These are the activations of a small neural network, seen along a few directions. Each row is one input.
In each table, some parts of the input vary, and every possible input appears once, in random order.
Descriptions start from the smaller parts, as in this example, which fits no table here: one of 4 places along a line, together with either a single point or one of 9 places along a line or (one of 3 separate values, together with one of 8 places around a ring).
Shared parts are said once, and a part with two or three values counts as separate values.
(in the rows, 128 means zero)

Rows:
R1: [130 174 141 145 128 108  98 123 107 111 102 179  97]
R2: [ 80 103 137 123 139 109 186 141 104 130 125  93 122]
R3: [180 144 121 131 129 138  66 122 147 142 116 173 109]
R4: [132  74 118 111 140 137 156 141 147 160 140  88 133]
R5: [ 88 128 138 112 138 122 187 141 119 114 129 105 128]
R6: [183 144 126 121 134 150  85 128 156 134 123 172 116]
R7: [168 148 124 114 128 159  98 120 157 131 138 153 127]
R8: [112 176 135 134 117 119 128 114 111 101 131 142 133]
R9: [156 141 114 130 113 138  79 105 147 141 137 135 142]
R10: [128 178 149 134 127 121 115 127 114 104 114 177 101]
R11: [173 144 117 140 120 130  64 111 145 142 125 156 126]
R12: [116 172 137 151 116 101  97 110 103 115 113 160 116]
R13: [ 77 125 134 115 141 112 178 134 110 130 128 100 117]
R14: [135  99 122 100 142 152 156 137 160 143 148  98 136]
R15: [119 176 142 127 123 128 129 123 117  99 127 162 118]
R16: [107 169 132 142 116 106 111 107 106 109 125 143 136]
R17: [164 145 117 120 122 147  98 114 154 132 142 136 145]
R18: [131 100 115 112 128 159 146 134 155 136 145  91 156]
R19: [129  98 115 102 140 142 146 132 153 158 143  95 126]
R20: [140  11 114 157 124 121 141 157 115 155 125  80 145]
R21: [ 81 128 133 124 128 128 177 134 115 105 131  97 147]
R22: [ 90  40 133 169 123  88 174 159  75 126 109  84 140]
Question: Changing only one part turns R3 into R1. The same change can be made to R4. Which row results?
Answer: R2
Question: Describe the family of inputs behind these rows.
Answer: one of 2 separate values, together with either a single point or one of 4 places along a line or one of 6 places around a ring
Question: Which other rows does R22 become when the choice among 2 separate values takes its other values? List them by row number.
Answer: R20

Rows:
R23: [132 122 117  98 132 155 138 118 163 143 159 104 138]
R24: [ 87 161 136 106 131 125 169 123 122 117 139 115 138]
R25: [166 229 126 135 111 139  34  90 143 101 119 210 121]
R26: [153 103 124 125 146 144 113 137 147 157 120 137 107]
R27: [143  82 127 143 112 144  98 132 126 144 126 100 147]
R28: [141 103 103 128 121 135 132 119 151 144 148  94 158]
R29: [114 135 135 136 132 110 153 139 111 120 112 155  98]
R30: [111 158 135 107 138 114 168 128 121 120 127 137 111]
R31: [162  85 122 143 134 135 101 140 128 146 117 126 124]
R32: [162 123 129 103 145 156 142 145 161 130 145 126 117]
R33: [103 117 135 159 116  95 138 132  92 113 119 119 143]
R34: [ 85 132 139 132 118 118 152 131 110 101 130 103 153]
R35: [105 115 135 150 127  93 125 131  89 126 105 137 110]
Question: Describe the family of inputs behind these rows.
Answer: either a single point or (one of 2 separate values, together with one of 6 places around a ring)
Question: Which other rows does R29 become when the place on the ring of 6 takes its other values? List them by row number.
Answer: R24, R30, R33, R34, R35

Rows:
R36: [153  66 128 131 130 138 130 153 136 151 130 118 110]
R37: [156  98 115 140 122 134  92 115 142 144 140 108 151]
R38: [ 89 109 137 139 137 104 156 138  92 117 106 137 109]
R39: [ 95 136 118 145 111 103 119 113  91  94 125 128 143]
R40: [ 81 135 144 110 147 105 177 138 115 128 117 116 106]
R41: [103 117 140 173 123 103 128 127  90 116 100 140 124]
R42: [145 230 147 131 121 132  83 107 121 101 112 210 101]
R43: [145  90 130 100 149 143 154 150 155 156 136 105 124]
R44: [206 184 121 114 127 154  50 121 174 123 128 188 118]
R45: [ 87 164 127 128 117 112 151 118 110 104 138 117 148]
R46: [167  79 123 157 126 129  98 141 130 150 122 118 137]
R47: [ 77 156 135 109 131 120 178 120 118 117 137 113 126]
R48: [146 115 111 118 116 153 124 121 159 138 151  97 155]
R49: [140 115 117  98 133 161 154 130 158 153 150  96 140]
Question: Changing only one part turns R46 into R41. The same change can be made to R43. Which row results?
Answer: R40
Question: Describe the family of inputs behind these rows.
Answer: one of 2 separate values, together with either a single point or one of 6 places around a ring
